Each row below holds a small network's activations on one input, seen along a few directions.
Each table varies a few parts of the input and shows all the possible inputs, shuffled.
A made-up example of a description, with smaller parts first: line(4) and (point or ring(9) or (values(2) and ring(5))).
Shared parts are said once, and a part with two or three values counts as separate values.

Other details of the inputs shift rows strongly along two fixed directions, in all tables alike. That doesn't count.

Rows:
row 1: [-28,-6,-11,9,-13,8,8,-14,-4,-26,10,8,20,10]
row 2: [-9,-13,-2,11,-25,5,19,1,-3,-23,17,5,20,11]
row 3: [60,22,-29,-38,71,-4,31,-3,-61,-31,-21,-64,-3,-10]
row 4: [-19,-7,-1,11,-13,6,3,-2,-10,-27,21,16,8,14]
row 5: [-25,1,-12,16,3,23,-1,-14,3,-19,27,12,11,8]
row 6: [-6,2,20,-25,-23,-42,-36,20,60,52,-37,11,-10,-5]
row 7: [-5,-26,-5,35,-25,9,13,-23,-16,-7,16,9,-18,3]
row 8: [-11,-1,18,-23,-22,-29,-33,18,64,57,-40,5,3,-12]
row 9: [-14,7,2,19,-9,17,7,-2,-5,-18,28,16,12,7]
row 10: [-5,-11,1,15,-21,7,14,6,-4,-22,26,8,13,11]
row 11: [70,39,-2,-67,91,-29,-28,22,5,54,-61,-58,-35,-31]
row 12: [-3,-31,0,34,-27,17,18,-17,-17,-3,14,7,-13,1]
row 13: [-12,-4,-10,21,-4,24,9,-6,10,-13,32,4,17,4]
row 14: [-21,-1,-4,14,-3,16,-2,-7,-4,-23,27,16,7,13]
row 15: [61,27,-14,-39,67,-2,33,6,-74,-29,-27,-52,-1,-12]
row 16: [-18,10,21,-21,-20,-28,-34,15,57,55,-44,14,3,-13]
row 17: [-7,-5,-2,19,-11,17,8,1,2,-17,33,8,12,9]
row 18: [-11,-19,4,34,-25,16,17,-20,-26,-3,9,16,-13,-1]
row 19: [-9,-1,-7,19,-9,10,5,-4,4,-21,35,9,5,14]
row 20: [-22,-9,-4,7,-17,3,8,-8,-10,-29,12,13,15,14]
row 21: [-11,-14,29,-13,-17,-31,-53,3,42,81,-56,20,-43,-18]
row 22: [65,29,-11,-36,73,0,28,12,-76,-28,-19,-51,-9,-13]
row 23: [-2,4,24,-22,-18,-41,-42,26,61,55,-29,13,-18,-5]
row 24: [-19,9,-7,21,-2,24,8,-9,3,-14,27,13,16,2]
Each input here is: values(4) and (point or line(5)).
- The inputs of row 14 and row 19 match in every part but the values(4) part. If row 20 is changed in the same way as row 14 into row 19, which row does it become? => row 6
- Which other rows agree with row 17 in the values(4) part? List them by row number. => row 2, row 8, row 10, row 12, row 13
- Change only the values(4) part in row 5. List by row number the other rows that result. => row 11, row 13, row 24

Rows:
row 25: [-16,-12,26,-17,-33,-31,-34,34,51,44,-26,17,2,-8]
row 26: [11,24,-15,-9,30,-3,3,-12,-14,-3,-12,-17,-6,-9]
row 27: [8,13,9,-25,24,-1,0,6,-32,-12,-22,-8,5,0]
row 28: [-3,12,28,-10,-19,-26,-42,22,60,49,-11,23,-16,1]
row 29: [-37,-9,-12,25,-2,30,-4,-10,8,-20,39,19,15,6]
row 30: [-38,7,-14,32,-11,31,11,-21,6,-19,31,20,22,1]
row 31: [33,-27,1,6,10,9,13,-20,-36,19,-22,-21,-33,-12]
row 32: [-22,9,27,-20,-19,-34,-44,10,47,43,-32,29,-16,3]
row 33: [5,14,-5,-20,19,-6,11,-2,-28,-7,-32,-16,12,-13]
row 34: [-18,-1,11,-15,-16,-20,-41,0,66,50,-26,10,-8,0]
row 35: [26,-10,-1,14,11,4,16,-20,-44,22,-26,-13,-36,-22]
row 36: [-17,-6,13,16,-34,9,14,10,-9,-27,25,23,23,16]
row 37: [33,-1,-7,-19,11,-14,18,5,-10,-8,-9,-28,-2,3]
row 38: [10,17,-13,-15,21,-15,10,-10,-22,-8,-24,-15,-3,-7]
row 39: [29,-11,13,8,16,9,3,-11,-48,15,-16,-5,-45,-9]
row 40: [12,7,-15,-14,37,-3,-10,-2,-14,-7,-2,-19,-12,-2]
row 41: [-22,-5,-1,24,-42,6,28,1,-5,-24,18,16,31,5]
row 42: [-34,7,0,24,-3,33,-2,-12,3,-21,38,28,15,13]
row 43: [31,14,5,-18,17,-14,7,13,-21,-11,-4,-11,-11,5]
row 44: [-16,-2,-8,27,-39,-4,26,-7,2,-25,25,16,14,9]
row 45: [14,9,-12,-16,40,20,0,-7,-3,2,-7,-24,5,-5]
row 46: [26,24,-7,-5,32,8,12,7,-6,5,0,-20,3,-17]
row 47: [30,4,-10,-10,27,-8,-1,13,-10,-6,8,-23,-11,-3]
row 48: [-16,-22,1,15,-42,10,24,1,4,-24,20,7,32,15]
row 49: [26,6,-7,-9,38,9,-1,17,-6,0,11,-20,-2,-10]
row 50: [-11,-35,28,10,-30,-20,-43,4,35,73,-34,23,-49,-19]
row 51: [31,7,-6,-12,31,14,9,8,2,3,4,-29,6,-5]
row 52: [-33,-17,-12,17,-22,0,2,-11,-3,-31,22,19,8,16]
row 53: [-15,-19,-6,20,-31,-5,10,4,2,-27,32,14,7,14]
row 54: [29,22,5,-10,36,13,0,15,-11,0,10,-11,-2,-4]
row 55: [5,-3,-5,-24,25,-5,-2,8,-28,-13,-21,-17,6,-6]
row 56: [-21,15,23,-14,-9,-22,-50,8,54,47,-21,26,-17,1]
row 57: [-8,-13,-8,25,-29,11,16,-8,17,-20,38,4,14,18]
row 58: [-34,-21,-4,12,-33,16,15,-13,-2,-29,10,12,34,16]
row 59: [17,1,-12,-23,20,-9,7,-9,-15,-10,-21,-23,-1,4]
row 60: [-14,4,-10,33,-28,6,19,-9,9,-20,35,12,12,7]
- The inputs of row 52 and row 59 match in every part but one. If row 25 is changed in the same way as row 52 into row 59, which row does it become? => row 48
- Describe the family of inputs behind these rows. => values(4) and (point or (values(2) and line(4)))
- Change only the values(4) part in row 56. List by row number the other rows that result. => row 26, row 34, row 40
- Change only the values(2) part in row 27. List by row number the other rows that result. => row 36

Rows:
row 61: [-2,-4,-25,21,-13,24,61,-20,-49,-61,24,-15,37,5]
row 62: [57,19,29,-45,59,-18,-22,13,-39,59,-75,-25,-51,-40]
row 63: [-37,-26,31,3,-67,-32,-16,13,31,23,-29,38,-1,9]
row 64: [-44,1,5,-7,-38,-28,-30,11,53,-12,20,37,14,28]
row 65: [38,24,-1,-38,33,-12,22,12,-25,15,-47,-41,11,-27]
row 66: [-2,-28,-15,17,-27,7,48,-16,-79,-75,22,-3,11,23]
row 67: [30,-7,-25,-17,13,-17,28,-12,-31,-24,-20,-43,5,-2]
row 68: [-40,-20,31,7,-70,-22,-9,11,24,19,-21,43,7,9]
row 69: [0,-1,20,-14,-10,-24,-47,0,63,93,-55,8,-34,-29]
row 70: [26,-25,-3,1,20,-8,-1,-16,-55,0,-17,-13,-47,-3]
row 71: [14,39,5,-8,53,22,-13,5,-28,-8,10,-4,-5,-9]
row 72: [19,29,-7,-9,61,15,-6,-1,-32,-21,14,-11,-17,1]
row 73: [-30,3,13,-5,-1,-18,-57,7,59,37,6,33,-27,7]
row 74: [47,49,15,-55,92,-14,-42,25,-6,41,-45,-27,-36,-26]
row 75: [-60,-45,14,69,-73,22,5,-29,-5,-16,41,61,-6,19]
row 76: [-69,-10,3,51,-42,21,-19,-15,35,-24,68,58,4,30]
row 77: [-4,-9,-2,17,-19,19,55,-8,-79,-65,17,5,24,12]
row 78: [-3,3,-26,28,29,54,30,-24,-30,-37,42,-11,18,2]
row 79: [24,5,-25,-4,55,24,7,-15,-16,-7,6,-34,-9,-5]
row 80: [-8,30,-12,5,15,22,26,9,-44,-70,40,5,46,17]
row 81: [2,-11,-28,15,-11,16,55,-19,-43,-56,17,-16,32,6]
row 82: [25,-24,37,31,-90,-25,6,55,84,25,59,24,8,23]
row 83: [-66,-19,-8,36,-66,16,9,-9,52,-29,46,37,55,22]
row 84: [20,-2,-26,-4,48,16,0,-17,-6,-3,6,-33,-15,-4]
row 85: [-45,14,19,-11,-37,-25,-40,23,63,9,5,43,21,16]
row 86: [-24,14,15,4,-5,15,-35,3,59,58,-12,18,2,-16]
row 87: [60,18,-3,-66,47,-47,-5,14,-2,43,-83,-62,-21,-26]
row 88: [29,14,-8,5,37,26,24,-17,-39,8,-13,-24,-8,-22]
row 89: [-9,11,-24,14,8,38,48,-7,-34,-64,38,-15,57,7]
row 90: [19,11,-18,-5,48,26,3,-12,-10,2,3,-27,-6,-11]
row 91: [47,54,12,-77,77,-39,-28,43,-2,25,-57,-34,-5,-15]
row 92: [0,-20,-4,40,0,37,40,-29,-81,-48,29,12,-10,6]
row 93: [-28,9,12,-17,-23,-16,-24,18,70,38,-20,12,29,-5]
row 94: [20,2,-28,-27,28,-7,11,-1,-2,-24,-5,-40,18,5]
row 95: [42,-10,5,-17,39,-13,-10,-6,-53,19,-39,-24,-50,-16]
row 96: [-30,-32,-5,36,-42,0,-16,-27,39,31,5,19,-17,2]
row 97: [-18,-17,7,14,-27,-10,-28,-15,50,58,-22,15,-24,-11]
row 98: [-49,6,11,-7,-43,-25,-35,17,60,-1,17,46,20,24]
row 99: [-31,-10,13,25,-38,5,-18,-14,48,53,-11,30,-9,-13]
row 100: [-4,-21,34,-41,-41,-67,-51,25,46,67,-73,11,-30,-5]
row 101: [-6,-8,-38,13,4,27,45,-16,-28,-77,43,-20,44,19]
row 102: [92,-8,-2,21,18,13,31,41,-18,3,62,-36,-37,-10]
- Describe the family of inputs behind these rows. => values(2) and (point or (line(4) and line(5)))
- The inputs of row 98 and row 76 match in every part but the values(2) part. If row 80 is changed in the same way as row 98 into row 76, which row does it become? => row 71
- Start at row 89 and move only the line(5) part, one step at a time. The first step leads to row 93. Which rows follow, in order? => row 83, row 101, row 94
- Start at row 70 and move only the line(4) part, one step at a time. The first step leads to row 96. Which rows follow, in order? => row 84, row 73
